Look-ups in named tables: a row name and a column name give one cell, copied from the table.

Table sumuke
,nok,zupemi,raben,dup,pusab,dusise,molav,kovimo
lub,0.6,0.8,0.8,0.5,0.6,0.7,0.5,0.5
bezo,0.6,0.7,0.6,0.8,0.4,0.8,0.6,0.3
zuzab,0.6,0.8,0.8,0.5,0.6,0.7,0.6,0.4
sanap,0.6,0.7,0.7,0.2,0.7,0.5,0.4,0.8
rizedod,0.6,0.7,0.7,0.8,0.5,0.7,0.7,0.3
kazu,0.6,0.7,0.7,0.8,0.4,0.8,0.6,0.3
nopo,0.6,0.7,0.7,0.2,0.7,0.5,0.4,0.8

nopo, molav: 0.4
lub, dup: 0.5
kazu, pusab: 0.4
lub, nok: 0.6
bezo, raben: 0.6
rizedod, dusise: 0.7
Which row has the largest molav? rizedod

vumus =
       kere   fod  lesuzuv  roges  dosuva  saralu  dape   nes   noz   lig
ginuz  4256  3363     4034   4408    4873    7590  4187  5035  5187  5002
dap    4216  3337     3986   4370    4932    7756  4089  5097  5277  5042
pafa   4158  2525     3207   3867    6244    7218  1287  5534  5660  5232
neb    4170  2633     3414   4026    5719    7626  2181  5324  5457  5125
talo   4150  2673     3439   4038    5664    7763  2314  5331  5485  5136

dap, lesuzuv: 3986
ginuz, dape: 4187
pafa, lig: 5232
dap, nes: 5097
neb, nes: 5324
ginuz, saralu: 7590
neb, saralu: 7626
neb, lig: 5125
pafa, dosuva: 6244
ginuz, lig: 5002
ginuz, dosuva: 4873
neb, roges: 4026
pafa, lesuzuv: 3207
talo, dosuva: 5664
dap, lig: 5042
pafa, saralu: 7218
dap, saralu: 7756
Which row has the largest dape? ginuz

Table sanitev
        masini   ziba  befegiz   kunat
kotuzo  -25975  36544   -33226    4828
zuro      4805  85007     1296  -13167
mezu     -4697  41696   -54385   18778
kor     -17134  59787   -24272   26981
rol     -34294  45490   -57640    6393
pov     -29503  51863   -40344  -21426
dud     -22152  58550   -11696  -18991
kat     -10336  80036    -4803    7868
siza      3963  25808    -2078    4406

What is the masini of pov in sanitev? -29503
What is the kunat of pov in sanitev? -21426
What is the kunat of kotuzo in sanitev? 4828
What is the befegiz of kor in sanitev? -24272
What is the befegiz of mezu in sanitev? -54385
What is the masini of kor in sanitev? -17134
What is the kunat of kor in sanitev? 26981
What is the masini of kotuzo in sanitev? -25975
What is the ziba of siza in sanitev? 25808
What is the befegiz of kat in sanitev? -4803
What is the ziba of pov in sanitev? 51863

rono.tsv
	bupi	bivuz	butub	lenadi	ziren	lofub	vuvi	madun	kugatez
ginov	135	139	103	121	115	135	94	140	103
vabo	57	195	44	89	166	212	70	231	101
sus	104	92	211	192	170	137	155	127	82
vuk	189	106	165	105	181	126	174	85	135
ruzi	40	35	114	159	210	12	214	183	226
gedeki	126	157	160	133	70	165	124	171	121
mesem	119	104	188	126	134	121	164	105	147
povate	169	125	66	72	83	106	61	100	139

povate, lenadi -> 72
mesem, lofub -> 121
vabo, madun -> 231
ginov, vuvi -> 94
ruzi, bupi -> 40
povate, butub -> 66
vuk, butub -> 165
povate, ziren -> 83
ginov, kugatez -> 103
ruzi, kugatez -> 226
ginov, lenadi -> 121
gedeki, lenadi -> 133
povate, bivuz -> 125
vuk, bivuz -> 106
gedeki, bivuz -> 157
sus, madun -> 127
vabo, bivuz -> 195
sus, ziren -> 170
vuk, bupi -> 189
vuk, madun -> 85
Row with the largest madun: vabo

ridafu =
cols = merado, fur, niv, dotum, gavuz
besa: [5.229, 5.902, 5.652, 4.842, 2.818]
nuveg: [5.721, 5.275, 4.297, 4.158, 2.409]
lelo: [1.298, 4.046, 1.229, 4.013, 5.389]
zev: [4.101, 1.855, 4.152, 5.044, 5.215]
vaf: [3.197, 3.369, 5.076, 2.865, 2.812]
lirugat: [3.137, 2.052, 5.587, 2.381, 3.320]
vedulo: [3.166, 3.534, 3.070, 2.191, 1.524]
vipuri: [2.665, 5.703, 5.492, 2.395, 3.601]
fasu: [2.124, 7.864, 2.155, 1.517, 2.300]
nogu: [4.246, 4.754, 5.268, 5.368, 2.044]
suk: [1.387, 6.063, 5.368, 4.815, 2.571]
ruvibu: [3.996, 3.601, 2.998, 5.793, 3.919]

niv of zev = 4.152
dotum of nogu = 5.368
merado of vipuri = 2.665
merado of nuveg = 5.721
niv of suk = 5.368
fur of vaf = 3.369
niv of nogu = 5.268
dotum of vedulo = 2.191
fur of vedulo = 3.534
fur of besa = 5.902
fur of nogu = 4.754
gavuz of besa = 2.818
niv of ruvibu = 2.998
fur of ruvibu = 3.601
dotum of besa = 4.842
merado of lirugat = 3.137
merado of ruvibu = 3.996
Which row has the largest merado? nuveg

Table bul
|  | duzibug | zapari | kameser | gomar | vuku | gan |
|---|---|---|---|---|---|---|
| kife | -5454 | 4708 | -749 | 469 | 2881 | -5413 |
| fezesa | -2674 | 543 | -654 | 1117 | 1785 | -3782 |
| voduk | 286 | -3660 | -1704 | -700 | -3653 | -713 |
| sosiz | 3263 | -3800 | -3069 | -9090 | -3615 | 4546 |
| nema | -6198 | 1877 | 9 | 7772 | 962 | -8655 |
| lor | -1448 | -836 | -6305 | -4663 | -4825 | 1131 |
| til | -3949 | -3529 | -2431 | 6140 | 4295 | -3915 |
| zelumip | -2863 | 2345 | -2576 | 297 | -2100 | -435 |
| tolene | -2743 | 189 | -4423 | -3810 | -3639 | -3066 |

What is the kameser of voduk in bul? -1704
What is the kameser of lor in bul? -6305
What is the kameser of fezesa in bul? -654
What is the zapari of til in bul? -3529
What is the gan of sosiz in bul? 4546
What is the kameser of nema in bul? 9
What is the kameser of tolene in bul? -4423
What is the gan of nema in bul? -8655
What is the gomar of kife in bul? 469
What is the gomar of nema in bul? 7772
What is the duzibug of nema in bul? -6198
What is the vuku of lor in bul? -4825
Row with the largest zapari: kife

mutil.tsv
	tetimif	pevo	megag	bozaz	zeluvu	zuf	nobebe
guz	-98604	31129	-5209	6843	-98604	12756	36937
dod	-56853	81876	6308	18093	-56853	-25215	52270
zeka	3576	-21647	-8620	34137	3576	16096	7854
nufolus	-38948	29101	-16260	21901	-38948	24700	-9446
tefud	-53117	62808	7493	34562	-53117	-12712	34697
bulakim	-29985	69469	5945	-4019	-29985	-43154	59603
moz	-65296	27114	-3056	15441	-65296	7050	16551
noba	-60856	16784	-5816	28548	-60856	17257	33294
mase	-24965	40674	-27787	12660	-24965	29866	-9351
gusam	-13895	-11324	5731	32474	-13895	-7307	41946
bez	-56351	14596	-24552	7964	-56351	37359	-488
bap	-40009	-3075	249	29831	-40009	11462	-4760
meb	-42263	57854	-6389	-20013	-42263	-26245	55385

meb, bozaz: -20013
dod, megag: 6308
gusam, zuf: -7307
bap, nobebe: -4760
bap, zuf: 11462
mase, tetimif: -24965
guz, tetimif: -98604
dod, tetimif: -56853
guz, zuf: 12756
tefud, zuf: -12712
tefud, zeluvu: -53117
bap, pevo: -3075
Row with the largest bozaz: tefud

